Each row below holds a small network's activations on one input, seen along a few directions.
Each table varies a few parts of the input and shows all the possible inputs, shuffled.
A made-up example of a description, with smaller parts first: one of 8 places around a ring, together with either a single point or one of 11 places along a line or (one of 3 separate values, together with one of 6 places along a line).
Shared parts are said once, and a part with two or three values counts as separate values.
In the rows, zero is written as 128.

Other details of the inputs vary at random and push rows far along two fixed directions, the same in every table; ignore that.

Table:
row 1: [117 108 148 166 135 157 157 110 134 130 119 127 160 152]
row 2: [171 106  87 204 150 196 150 150  75 108 136 109 109  93]
row 3: [141 117 117 114 133  96  79 128 114 106 118 123  69 142]
row 4: [125 144 135 103 127 119 120 125 128 124 137 123 128 122]
row 5: [123 126 143  78 125  94 102 117 144 133 121 144 123 160]
row 6: [106 121 160 127 129 146 159 103 160 154 119 152 181 162]
row 7: [146 142 109 148 134 156 134 143  93 113 158  98 123  81]
row 8: [146 121 103 139 131 108  86 132  96  98 136 107  60 117]
row 9: [142 109 118 158 151 173 133 130 108 109 142 111 151 119]
row 10: [145 151 116 128 120 115 119 146 125 127 121 143  85 114]
row 11: [114 124 147  81 121  82  91 107 148 129 114 142 113 169]
row 12: [102 115 159 121 136 143 141  98 154 132 132 127 190 158]
row 13: [140 141 141 108 115 105 127 137 152 136 110 158 119 136]
row 14: [112 126 143  92 119  90 103 107 144 128 124 134 118 161]
row 15: [127 137  57 110 130  91 102 172 103 125 111 106  69  83]
row 16: [ 90 121 107 141 141 158 172 141 144 144 124 105 218  97]
row 17: [178 102  87 217 150 190 144 152  69 100 129 100  95  93]
row 18: [ 99 148 177 100 124 117 146 105 168 143 138 131 203 141]
row 19: [145 123 105 148 117 115 110 138  95 122 128 128  60 123]
row 20: [149 121  97 141 127 103  83 136  89  94 140 103  46 110]
row 21: [123 145 137  84 123  99 108 126 133 128 129 131 109 132]
row 22: [112 141 158  45 114  69  97 118 161 136 113 153 116 168]
row 23: [ 99 109 168 155 122 143 163  97 153 142 122 133 189 167]
row 24: [131 120 123 136 108  88 103 128 109 123 118 129  58 142]
row 25: [139 118 121 116 133 118  99 128 116 114 127 125 104 137]
row 26: [148 119 103 162 111 105 104 142  87 114 130 117  44 118]
row 27: [112 147 161  90 130 113 131 116 163 132 128 138 166 145]
row 28: [139 141 127 158 144 171 153 140 113 114 160 100 167  86]
row 29: [161 133 105 133 128 137 123 153 109 123 123 141  78 104]
row 30: [107 112 155 171 121 167 172 107 137 144 141 127 195 140]
row 31: [148 141 117  79 122  86  85 148 116 114 124 133  61 125]
row 32: [114 135 150 134 137 166 161 116 137 132 152 114 199 115]
row 33: [136 154 124 131 111 108 120 143 125 134 130 142  94 111]
row 34: [103 124 158 117 132 142 147  99 152 137 143 125 195 148]
row 35: [165 108  90 203 148 193 150 149  76 109 139 110 108  94]
row 36: [106 153 167  65 121  78 113 111 170 138 120 145 146 159]
row 37: [156 116 103 131 137 109  78 138  97  98 126 114  58 125]
row 38: [114 141 160  69 105  80 115 111 173 156  96 174 116 166]
row 39: [148 121 126 175 142 201 175 138 123 130 137 130 176  98]
row 40: [144 130  47 116 136 105  97 185  95 123 109  97  62  78]
row 41: [124 124 145  92 117  94 118 112 154 149 103 164 114 170]
row 42: [143 112 122 180 148 195 170 131 116 131 138 126 162 113]
row 43: [173 133  97 180 140 178 150 164 101 109 138 123 111  78]
row 44: [148 145 126  81 124  79  88 149 126 113 126 136  74 126]
row 45: [124 104 146 167 136 158 156 111 132 130 114 130 161 153]
row 46: [145 131 105 141 118 117 115 139  99 129 134 132  66 113]
row 47: [172 106  88 204 148 194 149 150  76 110 135 110 109  94]
row 48: [107 115 157 114 131 114 116  98 153 123 124 128 154 163]
row 49: [128 134 132 176 129 188 171 133 121 139 147 125 175  95]
row 50: [107 119 151 125 121 110 118 100 142 121 135 119 146 149]
row 51: [123 147 149 110 132 124 134 126 142 126 140 122 157 122]
row 52: [122 121 142 156 131 165 163 116 134 145 137 135 171 132]
row 53: [127 143 134 114 116 118 126 128 138 142 115 151 106 130]
row 54: [115 132 141  85 126  99 110 109 145 133 126 136 127 157]
row 55: [ 80 130 113 103 122 103 142 136 153 150 113 120 184 113]
row 56: [147 123 104 147 122 117 109 138  95 121 123 129  57 124]
row 57: [114 132 141 105 122 111 121 108 138 133 141 126 141 140]
row 58: [ 83 130 109 109 126 112 146 137 149 148 115 118 182 111]
row 59: [117 148 154 109 118 114 137 123 166 146 113 160 146 147]
row 60: [154 134  94 147 114 113 109 148  86 125 138 125  48 103]
row 61: [126 123 146  94 116  93 118 112 153 150 103 164 116 169]
row 62: [162 135  91 156 150 175 131 157  79  99 154  97 102  74]
row 63: [123 127 147 132 146 174 159 126 136 126 144 120 194 120]
row 64: [145 144 119 169 132 166 151 149 117 125 140 129 134  93]
row 65: [141 122 108 139 118  98  90 130  98 100 143 105  65 115]
row 66: [117 124 141 142 132 157 151 112 128 131 156 111 183 122]
row 67: [101 119 160 134 122 143 148  96 149 134 146 118 200 144]
row 68: [119 123 132 123 121 115 114 113 125 120 142 116 127 133]
row 69: [135 112 134 136 126 117 122 117 128 127 101 138 107 160]
row 70: [107 131 159  56 117  70  96 103 162 141 114 153 123 179]
row 71: [113 125 142 107 119 106 111 109 139 126 134 126 134 149]
row 72: [104 130  89 108 134 113 131 152 137 140 107 114 143 106]
row 73: [130 112 125 187 130 175 161 125 107 129 144 117 150 114]
row 74: [100 133  98  77 124  80 112 147 153 150  93 124 127 128]
row 75: [124 126 139  79 125  94  99 121 141 129 123 141 114 158]
row 76: [130 128 151 141 150 176 165 134 139 117 148 117 206 114]
row 77: [140 132 121 167 139 188 164 139 121 130 136 130 150 101]
row 78: [149 148 102 129 113 113 106 151 101 128 128 137  51  99]
row 79: [145 109 112 191 137 163 143 136  92 111 133 109 106 116]
row 80: [134 132 143 167 138 186 178 135 147 133 134 138 195 115]
row 81: [114 116 146 105 128  98  98 105 146 121 116 132 124 164]
row 82: [108 144 162 150 125 162 175 116 162 149 133 143 210 128]
row 83: [123 140 140 134 120 146 148 126 140 143 127 144 146 125]
row 84: [106 113 157 149 130 158 165 103 151 146 121 141 187 160]
row 85: [143 146 126  96 130  99 103 145 125 112 133 130  91 120]
row 86: [112 131 151  97 114  96 125 106 156 154 110 159 121 167]
row 87: [ 91 131 112  64 123  75 115 141 168 157  86 129 145 143]
row 88: [141 136 107  99 125  91  86 133 109 117 133 125  61 126]
Each input here is: one of 8 places along a line, together with either a single point or (one of 2 separate values, together with one of 5 places along a line).
Q: Changing only the place on the line of 8 turns row 32 into row 21. The same change can be made to row 78. Which row results?
A: row 53
Q: Changing only the place on the line of 8 turns row 85 into row 76. The same change can be made to row 45. Which row results?
A: row 69
Q: Which other rows does row 60 become when the place on the line of 5 takes its other values? List them by row number.
A: row 26, row 30, row 33, row 49
Q: Which other rows agree with row 25 in the place on the line of 8? List them by row number.
A: row 5, row 13, row 17, row 31, row 37, row 39, row 40, row 44, row 47, row 61
Q: Which other rows does row 37 become when the place on the line of 8 takes its other values? List them by row number.
A: row 3, row 8, row 20, row 48, row 50, row 65, row 81
Q: Which other rows does row 28 become when the choice among 2 separate values takes its other values? List them by row number.
A: row 82

Table:
row 89: [134 121 123 150 127 137 127 125 114 120 142 120 120 122]
row 90: [145 122 116 144 135 133 112 132 109 112 133 118  98 122]
row 91: [131 127 114 140 131 134 124 137 108 116 143 110 119 106]
row 92: [106 136 144 101 114 100 127 119 158 151 109 149 134 149]
row 93: [132 121 136 122 127 126 124 119 127 132 123 138 120 146]
row 94: [109 123 140 154 138 180 175 124 142 142 142 117 219 115]
row 95: [134 132 104 139 132 143 132 141 109 127 140 112 124 100]
row 96: [117 125 137 152 136 154 153 126 132 124 135 113 180 117]
row 97: [136 123 124 126 130 121 106 124 116 117 133 125 101 135]
row 98: [160 153 130 149 132 159 138 144 108 114 159 126 116  90]
row 99: [133 130 111 111 129 115 117 141 124 126 128 125 113 119]
row 100: [129 138 112 123 124 111 120 144 123 130 123 127 110 114]
row 101: [126 125 137 125 117 116 128 121 130 137 124 140 114 143]
row 102: [120 125 145 119 119 119 131 111 136 142 125 140 128 150]
row 103: [132 121 125 153 132 144 132 121 114 121 144 117 129 122]
row 104: [124 131 120 119 127 117 115 128 116 121 137 116 112 120]
row 105: [153 123 112 145 130 131 118 142 104 117 123 129  84 122]
row 106: [138 126 110 126 134 126 112 139 109 111 138 111 105 114]
row 107: [153 122 112 143 131 132 117 139 103 118 125 127  84 121]
row 108: [146 124 117 138 128 120 106 136 112 111 127 123  88 126]
row 109: [129 136 111 124 126 119 124 141 121 131 126 123 116 111]
row 110: [145 128 100 145 140 145 131 154 110 117 133 113 119  97]
row 111: [100 121 157 143 136 160 164 109 151 135 138 118 216 132]
row 112: [114 134 135 106 114 109 126 122 145 147 116 143 127 140]
row 113: [137 131 110 140 127 122 118 143 107 112 134 113 103 105]
row 114: [127 130 125 129 133 133 135 134 137 132 116 137 135 128]
row 115: [107 138 143 102 113  97 126 122 158 148 107 152 130 151]
row 116: [133 113 131 169 148 185 151 118 116 117 150 109 172 121]
row 117: [149 127 111 154 123 131 127 142 105 120 128 128  86 117]
row 118: [137 131 113 125 129 119 119 142 125 126 116 137 100 121]
row 119: [126 129 124 109 125 117 122 128 134 135 117 140 119 134]
row 120: [130 121 115 166 142 174 150 135 104 114 154  99 158  95]
row 121: [114 123 154 101 121 102 111 107 149 132 122 141 133 164]
row 122: [117 131 130  94 128 112 123 123 143 137 124 132 140 138]
row 123: [144 126 123 132 127 120 118 133 120 122 116 135  94 135]
row 124: [110 122 142 157 135 184 177 116 143 146 136 125 209 121]
row 125: [116 123 145 129 126 128 132 105 137 132 136 129 148 145]
row 126: [132 122 136 119 123 118 120 122 129 132 121 142 113 147]
row 127: [121 128 146 117 116 107 128 116 141 141 117 145 119 153]
row 128: [131 157 170  81 119 106 118 117 157 132 132 158 131 147]
row 129: [149 124 114 145 132 128 110 137 108 109 128 118  91 120]
row 130: [134 125 121 132 135 132 123 138 120 114 131 113 127 116]
row 131: [118 127 146 122 116 106 122 112 144 130 122 138 130 149]
row 132: [149 120 115 147 136 149 126 131 101 120 133 124 105 122]
row 133: [110 116 146 148 147 183 167 114 140 126 147 109 217 127]
row 134: [142 129 100 127 137 134 122 146 109 119 135 115 111 105]
row 135: [119 134 132  99 128 102 122 131 148 136 113 135 136 138]
row 136: [107 138 142 107 117 104 131 122 157 147 107 149 137 149]
row 137: [110 129 148  89 124  97 113 115 152 131 118 132 139 153]
row 138: [127 128 125 111 123 116 121 130 135 135 117 142 118 133]
row 139: [113 131 141  90 120 104 120 114 153 145 111 149 133 153]
row 140: [124 123 136 142 127 131 131 116 130 126 133 126 135 134]
row 141: [119 126 145 114 116 109 126 113 138 142 121 144 120 154]
row 142: [126 126 133 123 134 127 127 130 133 120 125 117 142 128]
row 143: [129 126 119 124 138 137 123 129 117 116 140 111 128 121]
row 144: [112 132 140  94 127 106 125 122 155 141 115 137 149 144]
row 145: [107 131 144 111 115 118 137 119 154 149 117 145 150 143]
row 146: [146 130 115 143 121 119 121 139 110 122 121 132  80 124]
row 147: [137 118 125 184 139 176 156 128 114 115 143 110 159 108]
row 148: [138 130 112 123 129 120 118 140 123 127 117 135  99 120]
row 149: [106 132 140 110 123 124 140 120 148 146 127 131 168 135]
row 150: [135 140 104 128 127 113 118 149 116 126 123 123  99 108]
Q: Describe the family of inputs behind these rows.
A: one of 2 separate values, together with either a single point or (one of 5 places around a ring, together with one of 6 places along a line)
Q: Changing only the choice among 2 separate values turns row 96 into row 142. The same change can be made to row 102. Which row results?
A: row 132
Q: Which other rows does row 117 become when the choice among 2 separate values takes its other values? List them by row number.
A: row 105
Q: Which other rows does row 96 become when the place on the ring of 5 takes its other values? List them by row number.
A: row 136, row 146, row 147, row 150

Table:
row 151: [168 132  68 194 131 160 119 192  95 106 112 115  70  53]
row 152: [112 147 123  86  95  75 126 128 167 165  92 174 103 124]
row 153: [122 119 121 177 132 193 202 134 136 157 128 138 207  94]
row 154: [133 112 161 103 117  85  85  85 159 119 123 161  93 183]
row 155: [148 117 148 170 127 192 155 109  96 131 159 123 164 128]
row 156: [127 114  84 147 143 139 122 129  99 147 119 144  80 122]
row 157: [148 123  97 151 118 116 115 176 117 120  98 131  84 107]
row 158: [122 130 112  98 107  80 131 143 122 155 101 155  82 144]
row 159: [ 81  94 144 137 139 160 149  83 158 111 136 110 217 150]
row 160: [144 158  86 153 141 112  95 158 100  98 140  98 105  73]
row 161: [128 105  78 167 142 180 113 140  74 109 168  85  99  79]
row 162: [163 173 110 146 116 141 122 147  96 114 152 130  47  81]
row 163: [150 160  67 152 131 137 118 157  94 123 168  86  90  51]
row 164: [163 129 115  93 175 210 154 151 124 124 144 132 189  98]
row 165: [ 93 111 151 130 134 156 175  98 146 176 103 143 204 165]
row 166: [161 120 134 117 196 225 162 149 147 107 139 117 233 111]
row 167: [127 126 189  97 119  73 121 106 163 126 122 154 123 184]
row 168: [130 148 161  80  94  74 112 114 131 140 135 160  82 168]
row 169: [121 101 201 137 131 141 150  76 170 137 126 137 212 182]
row 170: [126 106 108 131 136 118 107 122  96  95 125  83 114 121]
row 171: [111 167 190 110 122 101 122 110 173 124 112 157 136 150]
row 172: [116  99 111 203 159 215 181 116 142 126 121 112 207 143]
row 173: [ 84 110 157 101 121 131 131  97 137 151 131 106 186 146]
row 174: [134 139 102 131 131  92  99 152 106  99 134 101 108  98]
row 175: [124 166 160  76  92  74 109 116 139 137 126 164  70 155]
row 176: [116 144 112 101 115  95 115 135 127 139 150 109 114 108]
row 177: [157 144 145 144 128 114 108 147 112  97 132 129  71 115]
row 178: [116 125 166 106 108 122 108  86 148 149 144 168 135 182]
row 179: [ 91 132 140  80 113  85 125 120 141 146 144 117 141 144]
row 180: [122 116 129 104 124  80 110 117 149 145  74 134 101 182]
row 181: [119 114 119 137 141 114 130 142 112  98 144  95 141 117]
row 182: [139 117 108 134 118 103 122 162 121 124  96 128  89 141]
Q: Describe the family of inputs behind these rows.
A: one of 2 separate values, together with either a single point or (one of 3 separate values, together with one of 5 places along a line)
Q: Changing only the choice among 2 separate values turns row 163 into row 160. The same change can be made to row 165. Which row results?
A: row 180
Q: Which other rows does row 165 become when the place on the line of 5 takes its other values? List them by row number.
A: row 152, row 153, row 156, row 158
Q: Which other rows does row 173 become when the choice among 3 separate values takes its other values? List them by row number.
A: row 155, row 165

Table:
row 183: [ 65 131 169 104 122  80 109  88 181 136 112 128 176 181]
row 184: [117 130 191  73 106  78  93  93 148 131 123 137 125 186]
row 185: [104 125 180  89 139 135 140  77 186 150 103 169 179 198]
row 186: [129  93 125 203 155 213 198 134 117 128 108 102 222 113]
row 187: [160 132  78  91 141  97  98 172  98 112 134 109  82  87]
row 188: [163 126 115 152 119 136  93 122  82 103 158 135  54 103]
row 189: [111 134 135 151 147 178 179 120 124 131 164  83 236 100]
row 190: [169 123 106 116 141 129  88 135 113  88 138 122  59 123]
row 191: [166 125 121 148 117 127 101 130  75 108 156 133  56 110]
row 192: [138 107 105 133 142 108 111 162 109  97 112 107 102 121]
row 193: [ 86 137 154  56  98  85 138 120 168 181 105 162 144 162]
row 194: [140 119 101 169 109 100 118 136  93 115 133 108  57 103]
row 195: [117 108 123 217 157 192 170 134 107 106 156  70 193  98]
row 196: [127 135  94 125 119 147 137 161 105 147 132 127  95  99]
row 197: [ 95 124 145 107  91  73 112 101 181 167  88 169 119 181]
row 198: [116 121 120 124 156 174 155 135 156 130 150 113 234 104]
row 199: [144 115 147 191 148 221 147 117 103 102 171  90 184 108]
row 200: [124 121 175  58 124  85 104 103 168 121 114 149 123 190]
row 201: [137 117  83 132 139 107  84 160 109  86 114 114  70 114]
row 202: [ 73 127 166 107  98  65 120  79 179 150 112 155 140 171]
row 203: [164 132 104 148 126 135 107 129  98 127 140 154  50 130]
row 204: [149 115  81 150 134 122  99 154  97 115  89 124  63 113]
row 205: [153 120  70 155 135 125  96 149  97 109  92 123  61 108]
row 206: [ 71 128 171  96 117  64 107  94 180 139 109 126 161 184]
row 207: [125 111 180 170 142 206 167  98 132 118 162 104 229 138]
row 208: [132 111 100 132 141 113  98 159 116  95 112 111  99 122]
row 209: [164 127 119 147 117 128  94 126  80 108 157 135  54 109]
row 210: [124 121 168  60 124  88 101  99 172 119 115 153 126 184]
row 211: [133 101 109 229 134 213 192 132 119 139 136 113 188 101]
row 212: [136 150  79 129 116 125 116 147  79 116 156 108  58  74]
row 213: [166 128 113 143 131 136  74 128  86  92 152 105  57 104]
row 214: [ 74 154 153  59  97  79 121  89 170 156 129 151 146 151]
row 215: [192 190 156 136 126 107 111 170 137 102 128 147  44  81]
row 216: [ 74 125 180  94 116  58 118 101 170 141 108 121 160 186]
row 217: [ 90 104 157 205 133 188 197  94 147 139 148 114 235 119]
row 218: [125 101 130 235 134 200 200 126  99 123 158  90 196  92]
row 219: [128  98 181 150 154 207 189 106 153 116 148 117 247 151]
row 220: [146 133  72 120 146 145 111 157 108 135 121 122  95  86]
row 221: [ 98 114 154  88 114  77 121 106 173 152  66 158 148 187]
row 222: [166 132 110 145 124 125 114 136  91 132 139 153  50 138]
row 223: [109 133 126 169 132 202 194 123 111 134 169  99 206  84]
row 224: [111 127 196  83  95  79 117  85 149 147 129 170 140 188]
row 225: [132 130 161 113 114 110 137 108 137 155 127 171 123 185]
row 226: [101 134 143  37 124  73 104 121 182 147 114 147 171 153]
row 227: [150 116  95 164 107 106 127 152  99 138 110 127  58 119]
row 228: [165 199 116 122 129 106 117 204 114 103 127 149  68  47]
row 229: [142 139  71 125 118 138 115 167  93 139 133 126  54  83]
row 230: [141 148  85 127 112 119 126 153  70 117 154 102  57  76]
row 231: [ 84 154 158  55 112  66 115  97 170 152 128 127 172 163]
row 232: [146 106 147 182 169 226 197 116 115 124 138 123 204 133]
row 233: [ 97 131 145  50 125  88 124 122 174 172  92 157 155 158]
row 234: [151 129  85  98 143 113 106 165 112 116 139 112 112  91]
row 235: [170 129 101 129 145 137 107 132  96 111 118 137  51 131]
row 236: [100 120 155 112  92  75 135 102 176 173  89 162 134 186]
row 237: [ 95 136 140  46 125  88 116 115 177 172  91 160 154 157]
row 238: [137 176 171 183 115 158 189 154 188 112 111 143 226 110]
row 239: [142 113  92 129 138  98  92 165 102  91 109 111  71 118]
row 240: [139 140  68 129 122 144 112 164  94 137 136 128  56  80]
row 241: [134 150  82 129 139 126 101 141  97 111 159  92 104  79]
row 242: [122 130 164  71 131  91 117  96 158 143  96 170 112 199]
row 243: [165 133 106 145 126 131 110 134  94 130 139 153  49 134]
row 244: [128 112 119 159 161 217 199 144 124 150 132 106 232  92]
row 245: [112 135 120 171 156 205 179 120 123 126 173  80 243  84]
Q: Describe the family of inputs behind these rows.
A: one of 3 separate values, together with either a single point or (one of 4 places along a line, together with one of 5 places around a ring)
Q: Changing only the choice among 3 separate values turns row 191 into row 223. The same change can be made to row 190. Which row results?
A: row 198
Q: Changing only the choice among 3 separate values turns row 184 into row 189. The same change can be made to row 213. Which row results?
A: row 241
Q: Which other rows does row 196 become when the choice among 3 separate values takes its other values? List them by row number.
A: row 222, row 236
